A small network was shown many inputs. Here are its activations along a few directions, one row for each input.
Each table varies a few parts of the input and shows all the possible inputs, shuffled.
Descriptions start from the smaller parts, as in this example, which fits no table here: one of 8 places around a ring, together with either a single point or one of 11 places around a ring or (one of 2 separate values, together with one of 6 places along a line).
Shared parts are said once, and a part with two or three values counts as separate values.

Other details of the inputs shift rows strongly along two fixed directions, in all tables alike. That doesn't count.

A family of inputs:
R1: [-18   1 -14   7  -1  -1  22   3  22   2  -3]
R2: [-15  -2 -24  11  -3  -1  24   6  15  -4  -6]
R3: [ 12  -1  26  13 -11 -12  -7   5 -12   8 -18]
R4: [ 12  -3  27  11  -5 -14  -5   8 -13   6 -20]
R5: [ 21  12 -21 -25  18  19  -1  -6 -13   0  32]
R6: [ 12  13 -16 -30  15  18  -3  -9  -8   7  37]
R7: [ 21  15 -21 -22   9  22  -3  -7 -13   1  34]
R8: [-24  -5 -17  12  -1   0   3  -1  17 -17  -2]
R9: [  9 -25  27   2 -12 -11 -20   1   5  -3 -21]
R10: [-26  -6 -18  10  -3   3   4   0  12 -14  -3]
R11: [-21  -1 -18   5  -1  -4  19  -1  18   5  -5]
R12: [ 21  14 -22 -22  12  21  -3  -7 -13   1  33]
R13: [-25  -6 -19  10  -3   4   4   0  12 -14  -3]
R14: [ 43   3  36 -36   0  10 -50  -7 -21  -6  19]
R15: [ 13  -3  27   9  -1 -14  -5   7 -14   7 -20]
R16: [-15  -2 -25  10   5  -2  26   6  15  -4 -11]
R17: [ 10  -3  32   5  -1 -13  -5   2 -10  11 -18]
R18: [-22   0 -19   5   3  -3  20   1  17   5  -7]
R19: [-18   1 -15   7   7  -1  24   4  21   3  -7]
R20: [  8   8 -14 -21   7  24 -22 -11 -12 -12  38]
R21: [ 13  -1  26  11  -7 -12  -7   7 -14   8 -19]
R22: [  0  -8  27  13 -12 -11 -22  -3 -10 -11 -12]
R23: [  9   0  31   8 -11 -11  -6   1  -9  12 -16]
R24: [ -2 -10  25  12 -12 -11 -23  -3 -10  -9 -14]
R25: [-24  -2 -18   5  -4  -4  21   2  19   3  -3]
R26: [-23  -2 -19   3   9  -5  23   2  18   4  -8]
R27: [ 20  16 -15 -21   9  22  -3  -2  -9   2  39]
R28: [  9  -1  31   8  -7 -12  -6   2  -9  12 -17]
Each input here is: either one of 2 separate values or one of 6 places along a line or (one of 4 places along a line, together with one of 5 places along a line).
- What sort of input is R9? => one of 2 separate values

A family of inputs:
R29: [ -2 -11  10  13  -9 -11  -2   9  11  -9 -25]
R30: [ -2   3 -17   3  12   0  14   4   7   0  -3]
R31: [-18  -7   6  24 -12 -15  14   8   8   4 -23]
R32: [ -1  -2 -16  -3   9   0  14   4   7   1  -7]
R33: [ 13  10 -11 -22  14  17  -9  -9  -2   6  32]
R34: [  2  -1  39   6 -11 -13 -15  -1 -14   6 -17]
R35: [ 11  15 -21 -13   6  16   5  -6  -9   1  29]
R36: [  9  14 -23 -14  18  18   6  -3  -8   0  24]
R37: [-14   6 -28   5  10   8  25   5  14  -3   4]
R38: [  8  -1  10   6  -9   1 -15   4 -11  -7  -3]
R39: [-20   8 -17  -3   2   6   8  -2   8   0  13]
R40: [ 18   1  15   1 -11   1 -21  -3 -18  -5   2]
R41: [-25 -14   4  24 -11 -15   3   4   4 -10 -23]
R42: [ -1   1 -19  -7   7   6  16   3  11   1   4]
R43: [ 13   3  -4 -18  10  13 -19 -10  -9  -9  27]
R44: [-18  -4 -24  -5   7   6  16   0  24   4   1]
R45: [ -8   5 -17   0   6  10  15   0  11   1  12]
R46: [ 31   4  48 -21  -7  -6 -35  -7 -28  11   6]
R47: [ 18  12 -10 -21  12  17  -4  -6  -2   4  34]
R48: [-10  -6   6  25  -9 -19  13   5  -3   3 -33]
R49: [-13  -7  14  15  -5 -10   3   2   3   7 -21]
R50: [-13  -8  16   4  -9 -15   2   2  10   4 -24]
R51: [ 17  13  -7 -14   5  14  -3  -1 -18   3  27]
R52: [  3  14 -13 -23  13  15  -5  -8   4   1  32]
R53: [ -6  -4  12  18 -14 -13   7   1   0   5 -17]
R54: [-14  -5 -17  11   6  -9  24   9  18  -1 -20]
R55: [-24   8 -23   1  -1   3  15  -5  15  -2   8]
R56: [ 15   6   0 -24   8  12 -12  -7  -5   8  24]
R57: [  6  -5  32  10 -16 -14 -15  -5 -18  11 -17]
R58: [ 28  -3  39  -7 -13  -3 -40 -12 -40  -1   8]
R59: [-20  -7 -26  -2   7   4  10  -1  21 -14   5]
R60: [ -3  -1 -15  -8   4   7  13   1  16   3   7]
R61: [ 35   5  37  -6  -5  -4 -27  -1 -45  10   1]
R62: [  0  -7  11  11  -6 -15  10   9   5   3 -23]
R63: [-25 -12  -3  20  -3  -8   6   2  11 -12 -19]
R64: [ -3  -1 -15   4   4   5   2   5  16 -12   0]
R65: [ -2   6 -21  -1  11   5  17   3  12  -1   8]
R66: [ 21   7   0 -22   6  13  -6  -4  -5   6  27]
R67: [ -2 -13   9  11  -9  -9  -3   8  11  -8 -28]
R68: [  4  -6  33  10 -14 -13 -16   1 -19  11 -16]
R69: [ -1  -8  -5 -11   3   5  -9  -5   2  -9   6]
R70: [ -6  -8  10  20  -8  -7  -2   8   5 -10 -24]
- What do these inputs look like to the network? => one of 6 places along a line, together with either one of 2 separate values or one of 5 places along a line
- The inputs of R39 and R55 match in every part but the place on the line of 6. If R51 is changed in the same way as R39 into R55, which row does it become? => R35
- Which other rows does R69 become when the choice among 2 separate values takes its other values? List them by row number. => R67
- Which other rows does R29 become when the choice among 2 separate values takes its other values? List them by row number. => R59
